These are the activations of a small neural network, seen along a few directions. Each row is one input.
Each table varies a few parts of the input and shows all the possible inputs, shuffled.
Descriptions start from the smaller parts, as in this example, which fits no table here: line(4) and (point or ring(11) or (values(3) and ring(5))).
Shared parts are said once, and a part with two or three values counts as separate values.

Other details of the inputs vary at random and push rows far along two fixed directions, the same in every table; ignore that.

A family of inputs:
row 1: -28; -7; 11; -6; 23; 15; -18; 6; -58; -31; -14
row 2: -21; -21; 9; -7; 7; -14; -28; 30; -48; -24; -15
row 3: 21; 0; 35; 2; 26; 6; 18; -10; 12; -4; -17
row 4: 12; 4; 16; -5; 6; 0; 12; -23; 35; 10; 10
row 5: -31; 3; -17; -9; -13; -15; -19; 6; 24; 12; 22
row 6: -14; -8; -15; -3; -29; -14; -12; 20; 23; 17; -1
row 7: -35; -11; 6; -11; 8; 1; -18; 1; -55; -15; -16
row 8: 23; -6; 18; -3; 13; 6; 0; -11; 3; -21; 10
row 9: -30; -11; 8; -4; 21; -2; -25; 27; -37; -13; -16
row 10: 29; 1; 13; 25; 10; 11; 17; -10; -7; -4; -6
row 11: 18; 16; 9; 20; 24; 11; 12; -13; 17; -7; 1
row 12: -23; 5; -21; -11; -12; -17; 8; 10; 27; 8; 13
row 13: 28; 7; 10; -1; 12; 16; 0; -15; 9; 5; 8
row 14: -30; -19; 8; 5; 29; -5; -22; 3; -63; -15; -23
row 15: 5; 11; 9; 15; 19; 1; 9; -11; 13; -8; 0
row 16: -19; 7; -27; 9; -38; -28; -3; 8; 19; 27; 17
row 17: 30; 12; 7; 7; -1; 24; 14; -19; 17; -11; -4
row 18: 33; -8; 16; 3; 14; 28; 4; -16; 10; -6; -1
row 19: 24; 6; 18; 2; 6; 10; 13; -14; -2; -34; 3
row 20: -17; 6; -35; -16; -35; -27; 3; 12; 19; 28; 16
row 21: 22; 6; 15; -1; 6; 2; 7; 2; 5; 7; -7
row 22: 24; 13; 8; 2; -6; 11; 20; -21; 6; -4; 4
row 23: -18; 2; -36; -14; -37; -29; 7; 10; 19; 27; 15
row 24: -12; -1; -18; -11; -28; -18; -11; -1; 14; 24; 21
row 25: -15; -25; 5; -1; 1; 2; -22; 26; -45; -7; -20
row 26: 29; 2; 17; -5; 16; 17; 3; -17; -5; 1; 4
row 27: -9; -19; 14; -6; 18; 3; -19; 19; -65; -8; -26
row 28: 40; 0; 7; 3; 19; 26; 23; -11; 7; -10; -14
row 29: 34; 7; 21; 13; 4; 27; 25; -16; -3; -15; -2
row 30: -19; -27; -17; -11; 2; 6; -16; 21; -50; -8; -18
row 31: -27; -3; -18; -15; -16; -25; 7; 5; 16; 18; 5
row 32: -36; 8; -19; -9; -34; -25; -1; -4; 29; 13; 16
row 33: -14; 12; -21; -6; -34; -27; -11; 19; 35; 31; 12
row 34: -32; -6; -21; -15; -14; -25; 4; 8; 12; 13; 5
row 35: 21; 3; -7; -3; 6; 9; 13; -2; 4; 1; -6
row 36: -22; -22; -11; 8; 6; 3; -29; 13; -57; -9; -20
row 37: 33; 11; 9; 16; 8; 2; 20; -22; 8; 3; -1
row 38: 27; 6; 2; -3; 16; 14; 17; -4; -6; -1; -5
row 39: 13; 2; 22; -2; 29; 19; 3; -15; 10; -12; 5
row 40: 12; 3; 19; -2; 17; 8; 8; -18; 25; -3; 9
row 41: 31; 9; 14; 6; 7; 9; 8; -1; 22; 3; -10
row 42: 15; 16; 2; 1; -3; 14; 5; -12; -2; -4; 3
row 43: 27; 8; 12; 3; 33; 23; 26; -7; 11; -14; -3
row 44: -24; 4; -5; -2; -3; -11; -14; 23; 13; 7; 2
row 45: 5; 5; 12; 11; 13; -7; 11; -18; 7; 2; -6
row 46: -19; -8; -8; 2; 7; -8; -25; 9; -60; 0; -13
row 47: 23; 12; 11; 6; -9; 17; 21; -14; 7; -5; 7
row 48: 24; -8; 16; 6; 7; 18; 5; -9; -4; 0; 5
row 49: -18; 7; -26; 6; -36; -42; -7; 6; 33; 7; 22
row 50: 29; 17; 4; 16; 10; 6; 10; -16; 10; 5; 0
row 51: 18; 0; 17; 5; -1; 5; 10; 8; 5; 6; -5
row 52: -23; -7; -9; -7; 0; 10; -28; 9; -58; -15; -15
row 53: -13; -19; 1; -9; 19; 15; -37; 8; -59; -9; -13
row 54: -36; 8; -13; -8; -22; -17; -6; 2; 11; 1; 11
row 55: 14; 15; 9; 18; 22; 5; 12; -13; 18; -9; 1
row 56: 31; -6; 13; 5; 3; 19; 9; -15; 18; 0; 8
row 57: 19; -2; 14; 10; -5; 3; 12; 9; 11; 6; -4
row 58: -24; -17; -6; -3; -10; 9; -20; 11; -54; -16; -10
row 59: -21; -21; 0; -9; 1; 6; -28; 13; -53; 1; 0
row 60: 40; 12; 12; 20; 23; 18; 12; -20; 3; -7; -12
row 61: -29; 9; -33; -11; -23; -26; 4; 14; 39; 17; 19
row 62: 6; 5; 8; 0; 18; 15; -4; -8; 16; -3; 11
row 63: 12; 10; 15; 16; 21; -1; 16; -18; 17; -6; -2
row 64: -19; 0; -32; -14; -38; -38; 4; 16; 33; 6; 22
row 65: 15; 0; 21; -2; 18; 8; 11; -24; 24; 0; 6
row 66: 38; 3; 11; 24; 6; 12; 21; -18; 16; -4; -3
row 67: 25; 9; 2; 6; -14; 18; 18; -17; 30; -5; 4
row 68: 12; 10; 20; 4; 9; -6; 18; -3; 43; 3; -1
row 69: -15; -7; 3; -10; 8; 12; -20; 4; -71; -16; -14
row 70: -10; -9; -20; -3; -21; -10; 7; 17; -5; 12; 5
row 71: -19; -2; -29; -9; -35; -14; -23; 5; 31; 25; 18
row 72: -32; -13; 11; -7; 20; -3; -24; 25; -37; -13; -17
row 73: 6; -1; 23; 0; 15; -3; 11; -3; 17; 0; -11
row 74: -10; -6; -10; -2; -17; -8; -18; 19; 8; 11; -9
row 75: -37; 17; -25; -6; -31; -19; -7; 6; 31; 7; 22
row 76: -17; -3; -27; -9; -31; -17; 6; 17; 6; 20; 12
row 77: -11; -8; -29; -6; -32; -15; 6; 13; 17; 16; 10
row 78: -36; 18; -27; -5; -32; -15; -8; 7; 30; 10; 23
row 79: -17; -14; -11; 9; 8; 3; -30; 10; -50; -8; -21
row 80: 11; 0; 12; -3; 24; 7; 24; -7; 5; -11; -6
Description of these inputs: values(5) and (point or line(6) or ring(9)).
Q: The inputs of row 78 and row 43 match in every part but the values(5) part. If row 52 is changed in the same way as row 78 into row 43, which row does it become?
A: row 35
Q: The inputs of row 26 and row 20 match in every part but the values(5) part. If row 39 is changed in the same way as row 26 into row 20, which row does it become?
A: row 12
Q: Which other rows does row 26 become when the ring(9) part takes its other values? List them by row number.
A: row 13, row 18, row 24, row 48, row 53, row 56, row 59, row 71
Q: A walk changes only the ring(9) part. It starts at row 47 and steps to row 22. List the rest of the walk in order.
A: row 69, row 42, row 52, row 17, row 67, row 58, row 29
Q: Which other rows does row 75 become when the values(5) part takes its other values? List them by row number.
A: row 5, row 9, row 55, row 61

A family of inputs:
row 81: 58; -14; 11; 16; 7; 42; -1; -10; -56; -3; -21
row 82: -36; 4; -36; -6; -61; -61; -14; 20; 82; 54; 31
row 83: -48; 3; -16; 0; -26; -26; -18; 14; -13; -7; 4
row 84: 16; 19; 19; 10; 19; 3; 27; -33; 13; -10; 3
row 85: 20; 10; 10; -2; 23; 18; 19; -29; 20; -14; 14
row 86: -37; -32; 2; -14; 25; -15; -20; 23; -68; -8; -21
row 87: 17; 9; 9; 6; 9; 14; -5; -20; 32; -3; 16
row 88: -37; -8; -8; -19; -15; -12; -34; 17; 2; 20; 7
row 89: 46; -2; -12; 4; -14; 22; 23; -15; -26; 8; -4
row 90: 26; 23; 24; 21; 7; 3; 14; -31; 39; 1; 8
row 91: -38; -18; 0; 4; 30; 0; -46; 28; -73; -8; -29
row 92: 63; 2; -3; 13; -24; 29; 31; -7; -4; -3; -5
row 93: -53; 10; -46; -2; -46; -44; -13; 35; 39; 23; 12
row 94: -51; -14; -16; -6; 23; -12; -26; 25; -67; -5; -21
row 95: 16; -15; 26; 3; 25; 5; 13; 11; -12; -21; -19
row 96: 10; 0; 21; -12; 11; 18; 11; 2; 12; -13; -4
row 97: 11; 7; 14; -16; 13; 9; 22; -14; 27; 5; 8
row 98: 17; 15; 3; 2; -7; 9; 17; -14; 52; -14; 20
Q: The inputs of row 91 and row 93 match in every part but one. If row 88 is changed in the same way as row 91 into row 93, which row does it become?
A: row 96
Q: What is each input in this table made of?
A: values(3) and (point or ring(5))
Q: Which other rows does row 97 become when the ring(5) part takes its other values? List them by row number.
A: row 84, row 85, row 86, row 94

A family of inputs:
row 99: 8; 15; 24; 15; 30; -5; 13; -19; 25; -3; -2
row 100: 23; 1; 18; 4; 16; 15; 22; -4; -22; -25; -5
row 101: -1; -2; 10; 17; 16; 10; -8; -1; -51; -14; -27
row 102: 18; 6; 16; 3; 2; 15; 25; -7; -7; -21; -12
row 103: -40; 5; -33; -9; -36; -36; -22; 7; 2; 41; 13
row 104: -27; -3; -32; -19; -41; -34; -12; 29; 32; 47; 11
row 105: 2; -21; 17; 0; 16; 24; -22; -4; -44; -16; -7
row 106: -35; -8; -28; -4; -39; -26; -18; 40; 3; 20; -9
row 107: -19; -3; -29; -8; -8; -4; -15; 4; -13; -2; 6
row 108: 4; -5; 18; 7; 7; 25; -18; 1; -37; -24; -16
row 109: -42; 5; -44; -6; -33; -18; -20; 20; -4; 11; 19
row 110: -43; 3; -10; -10; 13; -10; -17; 7; 1; -6; 6
row 111: 20; 18; 0; 9; 2; 22; 19; -14; 17; -11; -2
row 112: 21; 15; 16; 5; 7; -14; 30; -1; 88; 15; 7
row 113: 23; 1; 10; 17; 10; 6; 15; -23; 6; 7; 0
row 114: 3; -17; 8; -8; 19; 8; 1; 0; -50; -28; -14
row 115: 24; 2; 8; -1; -6; 5; 35; -21; 32; 1; 12
row 116: -29; -10; -24; -9; -30; -17; -36; 12; -6; 5; 12
row 117: -32; -5; -15; -20; -28; -11; -35; 11; -11; 20; 13
row 118: 10; -8; 5; 11; 23; 3; -9; -8; -44; -12; -17
row 119: 40; 3; 3; 8; -14; -2; 36; -7; 76; 27; 11
row 120: -24; -8; -24; -7; -10; 1; -11; 1; -12; 7; 9
row 121: 6; 4; 34; 3; 31; 13; -5; -13; 15; -21; 0
row 122: 45; 16; 3; 13; -13; -4; 35; 3; 70; 17; 10
row 123: 2; -3; 2; -13; 25; 25; -7; -6; -40; -6; -8
row 124: -20; -2; -12; -23; -19; -14; 1; 4; -7; 14; 8
row 125: 9; 3; 7; 18; 15; 3; -2; -2; -35; -8; -9
row 126: 27; 2; 22; 11; 13; 25; -5; -6; -15; -21; 0
row 127: -19; -7; 26; -10; 36; 1; 3; 0; -27; -29; -11
row 128: 46; 4; 2; 6; -4; -4; 28; -3; 60; 13; 2
Q: The inputs of row 100 and row 109 match in every part but one. If row 127 is changed in the same way as row 100 into row 109, which row does it become?
A: row 110
Q: What is each input in this table made of?
A: values(5) and (point or line(5))
Q: Which other rows does row 122 become when the line(5) part takes its other values? List them by row number.
A: row 104, row 106, row 119, row 128
Q: A walk changes only the line(5) part. It starts at row 101 and steps to row 125. List the rest of the walk in order.
A: row 118, row 113, row 103
